A small network was shown many inputs. Here are its activations along a few directions, one row for each input.
In each table, some parts of the input vary, and every possible input appears once, in random order.
A made-up example of a description, with smaller parts first: one of 3 separate values, together with either a single point or one of 11 places around a ring or (one of 6 places along a line, together with one of 8 places around a ring).
Shared parts are said once, and a part with two or three values counts as separate values.

Other details of the inputs vary at random and push rows far along two fixed directions, the same in every table; ignore that.

A family of inputs:
r1: [ -4  13  -1  -9  -6  13  13  -5  24 -10   1 -20   9]
r2: [ 22   0   3 -15 -14 -22   2  -2   1 -18  -1 -13   4]
r3: [ 35  12  22 -18 -25 -55 -39  17 -63 -10  -8   7 -10]
r4: [ 16  -2   2  13   4  22   2 -23  18  -3  13  -1  14]
r5: [ 15  24  30  12 -25 -24 -22  -6 -29  -5  -5  24  10]
r6: [ 27   9  13 -14 -21 -24  -4 -19   4 -21   6 -12  12]
r7: [ 35   3  16 -20 -23 -31 -27  10 -50 -22   1  -4 -16]
r8: [-22  -7  12   9  16  33   1  -3  31  12  -1 -17  19]
r9: [ 39 -10  12 -18  -5 -22 -15 -10 -28  -2  11 -16 -28]
r10: [-61  -8 -27  40  26  39  40  -2  37  22   4  13  14]
r11: [ 24 -13  -3  -9  10  10  -7 -15  -7   2   8 -18 -12]
r12: [-87  57 -30  35 -45 -97  49  31 -39 -27 -14  31 -44]
r13: [ -6   3  -7 -13   3  17  17   9  23  -3  -2 -20   6]
r14: [  1  12  20  10 -29 -31 -29 -10 -19   2 -18  11   2]
r15: [-14  -8  -3 -16  13  19   6  14  25   9   7  -9  11]
r16: [ 13 -17  15  -4  17   4  -6 -16  -1   9   1 -19  -9]
r17: [ 23  -4   6   4  -4  -5  -3  -6   2 -11   0  -6  -3]
r18: [-13 -11  14   0  14  33  -5  -5  33  15  -4 -20  16]
r19: [-28  -3 -44   7  28  49  26  20  30  16   0  39   7]
r20: [ -1  -9 -15 -29  10  18  15  11  17   6   0 -19   0]
r21: [  0  14  16  14 -26 -23 -27 -15 -12   5 -15  13   5]
r22: [-59  -4 -27  44  27  44  40  -4  42  25   9  18  19]
r23: [ 21 -23  24   3  28  34 -13 -25  21  14   2 -23   7]
r24: [  9  -5   5 -24   6  15   5   3  23  -3  -7 -26   4]
r25: [ 20  11  19   2 -27  -5 -16  -1 -28 -21   3   2  -2]
r26: [ 42  -3  23 -44 -12 -26 -39  -7 -30 -16 -10   1  -9]
r27: [  7  10  14 -19 -13  -9   3  -5   8 -18  -2 -24   3]
r28: [ 25 -19  -9 -10  11  15  -2  -5  10   0   8  -9   2]
r29: [ 16  20  28   9 -24 -23 -22  -1 -32  -7  -6  19  12]
r30: [ 16  -7   9 -11 -12 -14 -35   1 -18  14 -17  -4   1]
r31: [-33  -5   5  15  19  49   5 -10  40  14   6 -12  27]
r32: [-74  35 -42   9 -25 -97  50  54 -50  -9 -11  32 -67]
r33: [ 33  17  36  -3 -36 -21 -27 -11 -34 -27   3   0  -5]
r34: [  8 -14  22  21  25  54  -5 -40  34  18  15 -16  21]
r35: [ -8 -24   8   9  28  35  -1 -13  27  18  -6 -15  17]
r36: [-52  -9 -25  37  27  28  38   9  29  22  -3  10   6]
r37: [-26  -5 -43  14  13  26  44   2  36   4  13  13  20]
r38: [ 10   0   8   4 -12 -13 -31   0  -9  11 -20   4   4]
r39: [ -3   4   4  11 -11 -12 -20  -1  -6   9 -19  10   6]
r40: [ 20 -11  -4   6  19  29  -4 -16  11   7  11 -14   0]
r41: [  1 -15  12  17  29  34   4 -23  22  16   5 -14   9]
r42: [-14 -24   0   0  23  23   4  -6  16  20  -2 -12   6]
r43: [ -1 -27   5  -7  19  11  -1  -4   9  25   3 -10  -3]
r44: [ 37 -11   7 -36 -16 -30 -11  -6  -7 -15   1 -17  -2]
r45: [-77  53 -64  27 -21 -69  59  41 -40 -27 -14  75 -47]
r46: [-89  55 -47  31 -27 -67  61  43 -15 -24  -2  37 -29]
r47: [-15  -9 -10 -19  11  11   8  23  16  13  12  -1  -1]
r48: [ 28  -2  24   5  -1   9 -19 -35  -6  -6  11 -19   0]
r49: [ 21   3  12   1  -9   8 -14   5 -21 -15   0   2   2]
r50: [ 26 -12   8   6  18  35 -10 -23  10   4  13 -22   6]
r51: [ 16  23  23 -12 -21 -25 -21 -19 -18 -20  -4  22  -4]
r52: [ 26  -8  -4 -15  -7  -4 -18  14 -37  -7   9   0 -12]
r53: [ 18  -2   8   5  -6  -3  -5 -17   1 -14   5  -4   3]
r54: [-29   0 -38  36  28  51  23  31  19  31   2  40  27]
r55: [ 29  -8   1 -39  -2 -15 -28  -4 -27  -8  -2   7 -10]
r56: [-22 -25 -32  14  40  37  33   7  20  34  15   8 -12]
r57: [-52  -6 -29   9  21  26  31  20  25  24   0   3  -1]
r58: [-23   2  -2  -1  14  28  10  12  34   1   2  -9  18]
r59: [  9  15  15  15 -13 -16 -15  14 -27  -1  -9  22  10]
r60: [-75  38 -71  57  -6 -26  78  24 -13  -5   9  47 -40]
r61: [ 39  16  34 -16 -33 -62 -45  13 -63 -15 -14   2  -7]
r62: [  5 -14 -15 -31  10  15  10  10  12  10   6 -13  -8]
r63: [-16  -2  -2  -6  13  23   6  14  32   1  -3  -9  13]
r64: [  4 -11 -12  -7  -5 -11 -25   9 -15  21 -11   8  -5]
r65: [ 34 -11   8  -7  -2  -9 -11  -9  -1 -12  -3 -11  -4]
r66: [ 43  -5  25 -12 -15   0 -32   4 -27 -19   1  -9   1]
r67: [ 28 -22 -10 -14   7   1  -3   1  -4   1  10  -6  -9]
r68: [ 32  14  32 -27 -19 -38 -33 -12 -32 -28 -15   7  -7]
r69: [-26   3   1   4  14  40   8   3  42   2  10  -6  29]
r70: [ 28  -8   1 -18  -7 -11  -2  -3  11 -14  -5 -14   5]
r71: [ 28 -16  -8 -33  -4 -18  -1   2  -6  -4   7  -7  -8]
r72: [  0  -8  20  21  15  23   1 -29  17  10   8  -9   5]
Each input here is: one of 6 places along a line, together with either one of 4 separate values or one of 8 places around a ring.
Changing only the place on the line of 6 turns r62 into r24. The same change can be made to r47. Which row results?
Answer: r63
Changing only the place on the line of 6 turns r18 into r8. The same change can be made to r66. Which row results?
Answer: r49
Start at r27 and move only the place on the ring of 8, one step at a time. The first step leads to r69. Which rows follow, in order?
Answer: r31, r10, r72, r48, r53, r37
List by row number the other rows that have the place on the line of 6 in common with r26.
Answer: r7, r11, r15, r16, r20, r28, r30, r42, r44, r57, r61
Change only the place on the ring of 8 in r46. List by row number the other rows that result.
Answer: r1, r4, r6, r12, r22, r34, r60

A family of inputs:
r73: [-21  -8 -27  10  21  35  29 -11  38   6  14  -7   3]
r74: [ 11 -17  33   8  20  53 -31 -28  31  24  -1 -16  34]
r75: [ 20  28  21  -3 -49 -99 -14 -10 -60 -43 -17   6 -38]
r76: [-10   7 -18   4 -11 -25   6  25 -27  -3  -2  14 -22]
r77: [-25 -18 -35  25  34  39  28  10  20  30  10  13   3]
r78: [-32 -11 -33  30  29  62  21  15  39  31   7  20  35]
r79: [ 43 -18  18 -29   7  32 -34  -7   6   2   0 -12  18]
r80: [-68  18 -38  40   8   0  40  16   8  17  -6  37 -10]
r81: [ 20  29  27 -14 -47 -72 -21  11 -54 -33  -7   4 -19]
r82: [ 11  -6   1  -2  -2 -18  -2   1 -23   1   6  -1 -18]
r83: [-16  -5 -17  -2   6 -21  24  13  -1   2   1  -2 -23]
r84: [  4  -7  10 -16   7  29   0   0  35   1   1 -18  31]
r85: [-52   8 -57  28   9  -6  41  41  -7  15  -4  33 -17]
r86: [ 42 -11  55 -14  10  44 -51 -36  19   1   2 -22  32]
r87: [-18 -19 -27  -7  26  40  17  16  35  20   1  -8  10]
r88: [-18  21 -18  23 -14 -27  27  10 -21 -14   3  13 -21]
r89: [ -9  13  22  12 -16 -27  -9  -3 -25  -9  -3   0 -12]
r90: [-68  10 -58  23  12   7  59  35  30  11  -2  24   1]
r91: [-10  19  19   9 -14 -23  -5   3 -23 -11  -1   4 -11]
r92: [ 63 -31  36 -31  19  47 -39 -29  11   7  14 -30  23]
r93: [ 31  -3  21 -26 -15 -27 -35  -5 -24  -4 -14  -9  -6]
r94: [-55   4 -68   2  11  -2  52  35  13   7   4  21 -23]
r95: [ 24   6  27   5 -19 -28 -21 -21 -16 -10  -8 -12  -4]
r96: [ -7  -9  22  18  15  35 -15 -13  14  20   0  -8  22]
r97: [-24   0 -35  14  24  60  25  16  36  19  13  25  31]
r98: [-19  11 -10   9  -9 -23  30   7   3 -19  -3  -6 -13]
r99: [ 18 -11  32  -5  20  61 -27 -24  28  13   9 -15  34]
r100: [-34   8 -46  19   8 -13  44  30 -17   5   9  30 -29]
r101: [ 27  -8  18 -10  -3 -22 -20 -11 -19   3  -3  -9 -11]
r102: [-10   6 -15   2  -7 -25   1  20 -19   4 -11  12 -13]
r103: [ -9  19 -13   5 -14 -15   7  18  -9 -12  -3  28   3]
r104: [ 17 -21   2  -4  14  21  -8 -14  10  17   2  -4   4]
r105: [-10  28  35  -8 -39 -86  -7   1 -37 -31 -18 -15 -29]
r106: [  7  -6   1 -23   4  19  -5  -9  28   1   7 -17  18]
r107: [ 34  -8  18  -4   7  35 -14 -25  14  -3  11 -17  18]
r108: [  7   7  12  16 -14 -27  -5  -9 -19  -8  -4  -5  -9]
r109: [-29   7 -46  14   9  -9  42  26 -10   2   5  34 -22]
r110: [ 29  15  31 -41 -41 -80 -24  11 -46 -37 -17 -23 -31]
r111: [ 61 -17  42 -14   8  43 -41 -41  19  -5   8 -27  30]
r112: [ 35 -23   9 -25  19  58 -25  -7  20  13   8 -15  26]
r113: [-37  11 -51  13   2  -4  37  41 -14   6   2  30 -22]
r114: [  9  -6  32 -19   6  18 -19 -27  22  -2   6 -30  11]
r115: [ 13  12   9  -8 -22 -29 -17  -2 -17 -16  -9  14   4]
r116: [  1  28  46 -16 -39 -80 -13  -2 -36 -37 -18 -21 -22]
r117: [ 39 -25  13 -24  11  35 -34 -15  11  11  -3  -9  21]
r118: [ 34 -26  23 -25  18  28 -15 -14  22   3   7 -33  12]
r119: [ 15  27  27  -8 -49 -81 -21  11 -57 -32 -10   5 -23]
r120: [  6   3   4  -2  -9  -3 -14  -6   1   2  -6   8  13]
r121: [ 26 -19  29  -8   7  22 -15 -28  28  -2   4 -38  16]
r122: [-79  17 -58  46  17  12  55  22  16  16  -2  50  -8]
r123: [ -1   6   3   6  -6  -3 -11   2   2   4  -7   9  15]
r124: [ 10  -8  -1 -24   0 -20   2  -6  -6  -8   9 -13 -22]
r125: [ -6  -1 -21   4   0 -24  15   6 -19  -1  -1  20 -20]
r126: [ 24 -14  14   8   8  35 -12 -25  13   6  11 -19  15]
r127: [-12 -11 -21  24  22  47  18 -14  34  22   6   6  15]
Changing only one part turns r119 into r89. The same change can be made to r115. Which row results?
Answer: r122
Changing only one part turns r118 into r98. The same change can be made to r83. Which row results?
Answer: r121
What is each input in this table made of?
Answer: one of 5 places around a ring, together with either one of 3 separate values or one of 8 places around a ring
Change only the choice among 3 separate values in r84. List by row number the other rows that result.
Answer: r90, r106
Start at r125 and move only the place on the ring of 8, one step at a time. The first step leads to r109. Which rows follow, in order?
Answer: r92, r100, r82, r77, r101, r104
